[[ 20 174  98 142 203 132]
 [151  99 107 118 147 134]
 [ 23 173 116 145 251 133]
 [174  62 157 131 228 211]
 [187  71 126 122 159 173]
 [163 112  84 137 100 145]
 [125  80 137 127 183 222]] yields 132

[[381 457 456 624 563 436 561 532 403 469 781 477]
 [258 287 494 503 584 576 361 441 577 394 660 687]
 [373 440 471 630 576 467 533 474 500 537 651 521]
 [341 215 444 703 591 495 406 535 430 483 721 686]
 [209 331 556 461 643 595 374 425 456 440 501 478]
 [145 185 528 375 629 679 291 563 353 288 479 368]
 [289 345 370 748 570 445 500 560 375 501 794 495]
 [157 181 717 388 674 654 243 574 367 328 444 401]
 [442 164 355 766 631 475 507 608 384 523 639 583]] yields 477

[[-624  619 -263  846 -446 -113 -185  -87   -9 -204  -18  133  147 -125
   -73  447]
 [-173 -342  299 -209  489  239  -26  157   80  201   11   26  453   32
  -146   61]
 [-515   88 -193  546 -380 -248 -441  365  -64 -253   28 -159 -169  -43
    94 -121]
 [ 721  -66  106  174   98 -134 -508  325  317 -208   87  551  785  272
  -380  252]
 [ 332  106   -7  392  -73 -130  867   19  163  -85 -174  465   16  257
  -345  336]
 [ 151   78  155  118  297  341  394   85   15  162   38  227 -379  128
   106 -252]] yields 447

[[4874 4578 5249 4554 6716 7689 5064 3892 2942 4430]
 [3952 6324 7995 5330 7498 4294 5079 7884 3185 4246]
 [8077 8617 5662 9085 7162 4288 6948 8997 7411 6522]
 [8454 8935 5830 4566 8188 7785 6669 6709 4893 9171]
 [5864 3526 3171 6601 5248 3882 5760 6100 6848 3479]
 [6642 3936 7153 3464 7704 8096 6417 3272 4370 6296]
 [8426 4354 5398 7934 7927 9621 7383 4749 7771 6366]
 [8490 3411 6204 6131 6337 4014 8829 4959 7466 4274]] yields 4430

[[-562  612  665  215  641  563  569  355  544  519  529  480]
 [ 613 -563  237  618  419  621  142  450  464  589  300  544]
 [ 476  195 -314  497  816  402  582  524  679  435  550  327]
 [ 616  473  529  -36  342  846  491  455  660  575  763  333]
 [ 610  269  643  394  256  498  482  946  478  683  309  623]
 [ 590  802  386  677  573  183  656  431  690  718  666  586]
 [ 558  209  978  304  536  588  140  548  794  628  713  613]
 [ 349  604  392  749  755  387  369  -14  741  654  505  452]
 [ 462  523  496  601  338  479  367  476 -362  647  327  234]
 [ 652  429  513  598  916  790  701  535  663  -27  617  436]] yields 480

[[ 25 -15  24 -11 -20 -19]
 [ 24  -9 -17 -11 -12 -13]
 [ 25  23 -36  -7 -17 -17]
 [  0  18 -47 -19   8   1]
 [ -6  10   8  -9 -13 -12]
 [-28 -15 -16  16   1  -7]
 [  3 -27  -5  -1  -7  -2]
 [-18  26  -2  10 -15 -15]] yields -19

[[111 199 134 175  90 143 131]
 [130 209 133 153 131 126 144]
 [154  89 113 125 152 125 130]
 [171 200 165  95  97 131 126]
 [128 152  81  56 191 138 133]
 [116 166 157 237 183 134 131]
 [183 116 161 162 124 129 130]
 [120  79 210  94 131 142 127]
 [109 131  93 199 156 131 143]] yields 131
---
array([[  1.58,   2.45,   2.33,   0.37,   7.97, -12.44,  18.18],
       [ 12.61,  -4.71,  10.47,  11.62,  12.54,   6.35,  -3.79]]) Out: 2.45

array([[ 0.8, -0.4, -1.9,  0.5,  0.3,  0.3,  1.9],
       [-0.4, -0.6,  0.4,  0.2,  0.5, -1.1, -2.0],
       [-1.0,  0.0, -0.2,  0.7,  1.4, -0.9, -0.9]]) Out: -0.6

array([[ 15.83, -15.02,  -6.95, -12.92, -11.07,  14.26, -15.08],
       [-20.73, -16.48, -10.96,  -1.87, -11.53,  -8.64, -12.89]]) Out: -15.02

array([[-134.572, -126.536, -140.159, -217.115,   15.036],
       [-148.894,   50.641,   44.093,  -54.544,  160.439]]) Out: -126.536

array([[ 0.02,  0.05, -0.23,  0.06, -0.02, -0.02, -0.06],
       [ 0.08, -0.03,  0.04, -0.09,  0.07, -0.08,  0.20]]) Out: 0.05

array([[  51.64,  -31.86,   98.37, -157.05],
       [ 109.85,  -36.28,  -61.76,   51.64]]) Out: -31.86

array([[ 0.345,  0.289,  0.261,  0.467],
       [ 0.838, -1.196,  0.859,  0.718],
       [-0.337,  1.401,  0.041,  0.412]]) Out: -1.196

array([[ 0.07, -0.19,  0.15, -0.19],
       [-0.16, -0.19,  0.15,  0.07],
       [-0.16, -0.19,  0.07, -0.21]]) Out: -0.19

array([[-0.131,  0.030, -0.207, -0.153, -0.153],
       [-0.159, -0.057, -0.129, -0.026,  0.147]]) Out: 0.030
---
array([-0.145,  0.158, -1.028,  1.080, -0.107,  1.106]) yields -1.028

array([ 15.0,  -9.3, -11.3,  -3.9]) yields 15.0

array([-1.344, -0.160,  1.741,  0.830]) yields -1.344

array([[  -0.365,   -8.254, -112.973,   53.837],
       [ 178.764,   91.636, -112.973,   45.804]]) yields 178.764

array([ 0.01, -0.02, -0.09,  0.17, -0.18]) yields -0.02

array([  3.8,   1.8,  -1.3,  13.4, -15.5]) yields 1.8
---
((-52, 4, -7, -24, 22, -16), (4, -53, 21, -23, -45, -63)): -52, -63
(-10, 48, 36, -55, -13): -10, -13
(-27, -10, 18, -62, -6, 42, -72): -27, -72
(-52, -5, 20, 14, 19, -21): -52, -21
((4, 0, -18, -57), (27, 3, 11, -8)): 4, -8
(-8, -19, 11, 35, -64, -14, 27): -8, 27
(-30, -12, 9, 39, -20, 69): -30, 69
(-6, -1, -17, 51): -6, 51
---
[  7 -11  -7  70   6  25  -2] ans = 6
[-65 -40  20 -50   0] ans = -40
[ 44  27 -10  13 -67] ans = 13
[  2 -18 -60 -64 -15] ans = -18
[ -4 -34 -25 -36 -71 -17   3] ans = -25
[  5  30  20  18 -15 -63  37] ans = 18
[ -2  55 -17  58  30] ans = 30
[-38  15 -30 -11  61] ans = -11
---
 1.1  -0.7  -1.1  -0.5  -2.0  -1.7  -1.0 yields 1.1
 -84.72    73.13    42.57    27.63   126.63  -168.57   -52.57 yields -84.72
 17.595   18.301    5.972   16.747  -10.731 yields 17.595
  97.683   108.800  -103.520    84.210   150.772    27.069    93.596 yields 97.683
-0.04   0.00   0.99  -0.15  -0.40  -1.71 yields -0.04
-0.033  -0.109   0.126  -0.160 yields -0.033
-1.620  -1.174  -1.353   0.624   1.278  -1.940 yields -1.620
  5.1  -14.1   11.1   -0.1 yields 5.1
  34.868  -108.424    -8.140    89.118    63.082   160.217   130.156 yields 34.868
---
((-32, 48, 7, 1, -60, -41), (25, -38, -6, -1, 48, 33), (-25, 38, 6, 1, -48, -32)) ⇒ -25
((17, 9, 69, -12), (17, 33, -52, 12), (-24, 45, -22, -4)) ⇒ -24
((7, -2, 5, -2, -30, -35), (-20, 5, 16, -26, -21, 23), (19, -35, -3, -67, -30, -5)) ⇒ 19
((-25, -17, 40, 49, 25), (-38, 1, 22, 47, -17), (22, -37, -57, -7, 16)) ⇒ 22
((32, 18, 12, -32, 9), (-3, -40, 0, 52, 22), (-3, 30, -12, 24, 34)) ⇒ -3
((3, -1, 7, 0, 6, 48, -62), (-2, -18, -17, -6, -1, 25, 13), (-14, -30, 13, 10, 14, 35, -17)) ⇒ -14
((2, 16, -31, -18, 51, -47, 20), (-4, -1, -3, -38, -9, 24, -9), (42, -20, -8, 37, 14, -42, 41)) ⇒ 42
---
[-98.4, 33.8, -25.5, 100.7, -79.3] -> 100.7
[10.439, -11.555, 15.988, -0.498, -10.531, 7.175] -> -10.531
[-72.946, -186.837, -30.380, 100.444, -179.456] -> 100.444
[-4.62, -13.80, 15.24, 19.63, 1.22, 13.70] -> 1.22
[0.16, -0.15, 0.01, 0.06, 0.20, 0.11] -> 0.20
[-71.492, -47.209, 198.363, 158.269, -187.629, -198.079, -132.110] -> -198.079
---
[[  7   7 -62  29  26]
 [ -1 -24 -13 -19 -71]]: 26, -1

[[-36  29 -27  13 -49]
 [  4  62 -27 -26  17]]: -49, 4

[[-16 -18  -7 -33  29  25]
 [  1 -10 -18  15  -5  -5]
 [ 42  14  18   2  36 -65]]: 25, 42

[[ 20  50  10  18]
 [ 64   1  44  57]
 [-16   3 -26   7]]: 18, -16

[-51   8  18  31 -26   9]: 9, -51

[[ 15   5  20 -50   0  30 -55]
 [  1  -2   8  18   4  11   7]
 [-30  -8  17   3  15  30   1]]: -55, -30

[-61 -34  30  39  -3 -43  -5]: -5, -61

[-56 -58  58  48]: 48, -56

[ -9  52 -35  25 -16]: -16, -9
---
[ 0.110 -0.167 -0.001  0.024 -0.050]
-0.050
[ 15.45  10.33   6.60 -12.74  19.56   7.04  13.08]
13.08
[-1.73  0.40  1.22 -0.86]
-0.86
[ 3.898 -3.327 -5.009 -9.919 -5.586 11.568]
11.568
[-1.306 -0.323  1.747 -0.576  1.436 -0.635]
-0.635
[ 0.056 -0.123  0.074 -0.125  0.095]
0.095
[ 1.02  0.16  0.72 -1.15]
-1.15
[ -45.706 -171.040 -151.748 -100.809 -136.101 -143.442  114.837]
114.837
[ -98.57 -137.11   53.22  126.68]
126.68
[-0.32  1.45  0.36  1.06 -1.88]
-1.88
---
[-16 -13 -56 -28] Answer: -56
[  0 -64  10 -59 -25] Answer: 10
[ 26 -59  48  30  38 -61  32] Answer: 48
[-60  44  -9 -27 -53  69  59] Answer: -9
[ 42   6 -51  21  51  17  -2] Answer: -51
[  2  44 -65 -38 -54 -11] Answer: -65
